A small network was shown many inputs. Here are its activations along a few directions, one row for each input.
In each table, some parts of the input vary, and every possible input appears once, in random order.
A made-up example of a description, with smaller parts first: one of 2 separate values, together with either a single point or one of 9 places around a ring or (one of 4 places along a line, together with one of 8 places around a ring).
Shared parts are said once, and a part with two or three values counts as separate values.
In the rows, zero is written as 128.

Other details of the inputs vary at random and push rows far along two fixed directions, the same in every table; ignore that.

A family of inputs:
row 1: [144 135 125 112 169  69 164 106  98 140 140]
row 2: [110 136 175 157 167 169 132 129 182  78  82]
row 3: [123 112  84  94 132  87 162 110 101 140 196]
row 4: [190 182 135 129 182  80  92 139  97 107 142]
row 5: [144 150 148 121 170  85 144 117 153 108  95]
row 6: [110  67 109 102  65 124 172 132 109 146 158]
row 7: [150 150 132 108 179 109 147 115 132  89  91]
row 8: [124 153 186 187 125 187  90 159 154 114  90]
row 9: [138 108 134 112 138  83 175 129 110 134 133]
row 10: [148 161 111 105 195  74 145 113 135 101 148]
row 11: [114  95  79  92 104  94 163 111 102 151 208]
row 12: [146 148 144 128 197 130 149 109 120  89  84]
row 13: [112  88 122  99  76 119 155 126 133 138 131]
row 14: [ 74  67 147 135  39 198 135 120 155 141  97]
row 15: [124 106 101  98 138 104 171 122 101 126 180]
row 16: [177 135  74  78 124  60 120 144  92 156 183]
row 17: [127 177 193 197 168 213  77 134 143  98  66]
row 18: [156 152 111  99 206  83 158 118 119  92 141]
row 19: [155 194 132 138 214 103 105 143 138 115  90]
row 20: [111  92 124 120 122 127 167 134 129 122 160]
row 21: [124  89 114  97  87 109 165 132 125 127 141]
row 22: [137 155 134 116 191 122 139 118 149  82 112]
row 23: [108  87  91  75  56 134 143 110 118 144 135]
row 24: [146 140 105  87 147  66 149 107 118 129 133]
row 25: [108 157 156 169 139 183  84 153 177 121  64]
row 26: [157 152 120 120 130 125 109 137  95 129 150]
row 27: [106  95 145 166  74 195  92 154 135 164 121]
row 28: [156 132 119 104 178  87 171 117  92 111 129]
row 29: [147 150 124 108 179  81 152 102 112 124 121]
row 30: [114  99  68  98  76 102 143  93 108 160 172]
row 31: [145 119  95 109 121  38 161 116 125 146 168]
row 32: [135 113  80 100  94  62 138 170  94 186 194]
row 33: [134 102 115 128  84 125 114 160 118 170 158]
row 34: [109 108 120 113 105 133 143 103 117 147 128]
row 35: [137 136 113 108 155  75 151 127 147 111 158]
row 36: [106  71  67  64  45 103 164 134 122 139 199]
row 37: [159 162 164 158 138 118  85 158 135 111 123]
row 38: [126 141 173 150 165 161 131 124 175  77  53]
row 39: [ 69  90 120 121  46 207 113  96 150 144  96]
row 40: [ 64  83 117 122  66 231 122 108 148 120 120]
row 41: [169 179 179 172 195 110 115 165 118 112 116]
row 42: [137 116 109 116  46 120  92 156 122 141 170]
row 43: [119 117  89 112  99 112 133  94 128 142 143]
row 44: [104  98  90 123  81 128 138  95 116 159 155]
row 45: [129 164 136 140 202 126 130 104 151  90 113]
row 46: [142  80  60  77  52  89 132 144  64 202 228]
row 47: [ 97 118 151 164  64 221  84 140 123 147 122]
row 48: [147 157 111 125 177  92 126 143  98 151 144]
row 49: [157 149 126 106 189  98 158 114 113  92 102]
row 50: [154 148 134 147 186  49 154 115 137 123 129]
row 51: [139 145 174 152 187  96 150 120 148 111  88]
row 52: [ 85 121 173 175 136 186 123 122 185 103  96]
row 53: [ 98 138 185 189 179 179 128 119 178  94  89]
row 54: [154 166 149 150 153 146  80 135 112 108 119]
row 55: [140  97 114  98 116  78 178 133 109 128 154]
row 56: [148 164 103 116 177  91 121 140 100 142 141]
row 57: [ 96 114 163 145 120 204 128 102 142 116  68]
row 58: [119 118  92 116  84 102 122 167 120 171 162]
row 59: [167 130  77  79  74  57 129 167  90 150 203]
row 60: [112 101 120 106  85 104 149 117 136 146 137]
row 61: [180 167 129 122 151  62 129 168 109 128 160]
row 62: [120 138 165 174 140 212  79 131 140 131  81]
row 63: [139 149 137 147 162  92 131 110 164 111  98]
row 64: [135 123 120  97 139 111 154 108 108 127 117]
row 65: [114 100 139 128 111 109 154 118 128 150 131]
row 66: [ 95 134 167 188 134 191  98 160 154 146  85]
row 67: [186 193 134 129 197  89 108 142 103 104 126]
row 68: [134 117 101 115  98 150 101 135 106 159 148]
row 69: [145 180 158 167 222 123 115 144 121 128 100]
row 70: [ 91 108 113 125  11 222  73 138 137 146 128]
row 71: [148 130 136 142  97 107 102 161 110 138 162]
row 72: [ 68  72 136 168  44 191 125 106 163 156 117]
row 73: [164 145 134 100 176  58 162 128 131 104 110]
row 74: [138 117 135 147  84 127 102 160 102 148 167]
row 75: [ 99 119 176 155 135 198 130 104 146 114  60]
row 76: [151 134 111  89 157  86 154 109 107 118 119]
row 77: [120 140 148 162 121 216  67 132 152 128  77]
row 78: [ 68  65 124 126  36 223 136 108 128 141 113]
row 79: [143 145 164 145 206 107 158 136 151  82 110]
row 80: [137 133 122 115 159  73 155 129 145 114 162]
row 81: [102 138 137 161 128 171 106  94 174 113  74]
row 82: [ 92  97  82  98  85 145 139 105 121 141 176]
row 83: [104 101 123 138  47 192  82 152 157 153 116]
row 84: [169 148 132 131 157  85 114 164 126 140 136]
row 85: [130 143 145 138 199 139 148 114 131  91 113]
row 86: [113 129 138 147  61 204  59 135 143 122 112]
row 87: [134 171 203 204 173 198  68 136 138  97  71]
row 88: [104 117  80 107  77 151 100 140 115 166 149]
row 89: [ 59  74 118 157  35 211 117  91 148 161 122]
row 90: [165 180 172 171 191 134  87 138 111 102 110]
Each input here is: one of 9 places around a ring, together with either one of 4 places along a line or one of 6 places around a ring.
- Changing only the place on the ring of 9 turns row 18 into row 40. The same change can be made to row 88. Which row results? => row 56
- Changing only the place on the ring of 9 turns row 77 into row 68. The same change can be made to row 4. Which row results? => row 54
- List by row number the other rows that have the place on the ring of 9 in common with row 38. => row 5, row 25, row 35, row 36, row 42, row 59, row 63, row 73, row 83
- Which other rows does row 33 become when the place on the line of 4 takes its other values? List them by row number. => row 8, row 32, row 71
- A walk changes only the place on the ring of 9. It starts at row 12 and steps to row 49. List the rest of the walk in order. => row 7, row 38, row 21, row 55, row 6, row 78, row 28
- A walk changes only the place on the ring of 6. It starts at row 81 and steps to row 24. List the rest of the walk in order. => row 23, row 7, row 22, row 10

A family of inputs:
row 91: [107  95 101 110  77 122 143 113 124 148 153]
row 92: [113  98 103 111  64 137 119 148 121 153 166]
row 93: [118 135 166 163 121 179 100 137 147 122  82]
row 94: [107 130 146 143 135 200 107 103 156 112  73]
row 95: [126 122 118 120 145 105 153 122 126 131 140]
row 96: [156 125 109 108 130  71 144 143  90 151 175]
row 97: [128 131 148 140 163 125 147 118 132 115 109]
row 98: [174 159 117 116 177  40 142 136 100 134 161]
row 99: [162 177 162 156 197 100 114 135 139 106  96]
row 100: [135 130 147 143 127 142 114 145 130 122 121]
row 101: [ 91 115 145 145 109 185 121 119 163 120  84]
row 102: [160 131 109 108 137  61 145 143  89 151 167]
row 103: [ 82  69 114 119  41 181 136 120 133 148 142]
row 104: [169 153 100  91 198  54 149 112  96 117 147]
row 105: [103  97 118 130  52 166 104 138 136 145 148]
row 106: [103  92 112 127  48 161 110 133 126 155 160]
row 107: [147 165 163 148 200 111 135 117 156  88  82]
row 108: [152 116 107 107 115  82 140 147  92 149 179]
row 109: [172 152 116 117 172  47 143 136 100 135 169]
row 110: [168 192 160 160 224 138  97 126 136  97  74]
row 111: [152 165 158 155 197 114 118 146 136 110 112]
row 112: [110 153 154 166 133 211  81 123 146 110  81]
row 113: [ 99 130 164 160 142 190 119 122 173 101  74]
row 114: [105  94 103 114  80 128 144 113 125 147 156]
row 115: [127 121 112 117  95 121 120 150 126 143 148]
row 116: [144 109 105  90 122  76 164 128 104 134 165]
row 117: [130 120 121 122 136 106 147 117 128 122 143]
row 118: [105  89 107 107  79 130 148 119 116 150 147]
row 119: [160 144 116 110 195  53 168 129 113 116 153]
row 120: [124 117 108 113  91 118 120 147 120 153 150]
row 121: [ 83  92 100  99  46 189 122 108 120 137 144]
row 122: [132 127  94 112 107 131 105 127 103 144 149]
row 123: [136 131 119 113 147  99 150 128 133 120 130]
row 124: [ 99 122 151 149 111 175 119 110 163 115  84]
row 125: [112 153 159 149 167 188 110 105 150  96  73]
row 126: [103 125 171 157 128 193 121 118 165 103  64]
row 127: [ 90  89 105 123  44 167 114 138 126 167 160]
row 128: [106 131 167 161 138 182 116 114 171  97  77]
row 129: [124 129 147 134 141 134 139 119 139 115  97]
row 130: [169 155 111 111 177  43 145 145  98 142 164]
row 131: [ 96  87  95 105  70 134 146 119 124 155 153]
row 132: [152 117 104 100 101  82 137 149  97 148 170]
row 133: [165 183 172 163 207 107 111 137 147  93  88]
row 134: [136 159 129 136 142 153 103 131 116 113 121]
- Changing only one part turns row 128 into row 105. The same change can be made to row 123. Which row results? => row 115
- Changing only one part turns row 98 into row 91. The same change can be made to row 99. Which row results? => row 124
- Describe the family of inputs behind these rows. => one of 2 separate values, together with either one of 4 places along a line or (one of 3 separate values, together with one of 6 places around a ring)
- Which other rows does row 132 become when the place on the ring of 6 takes its other values? List them by row number. => row 93, row 96, row 100, row 102, row 108
- Which other rows does row 111 become when the choice among 2 separate values takes its other values? List them by row number. => row 119
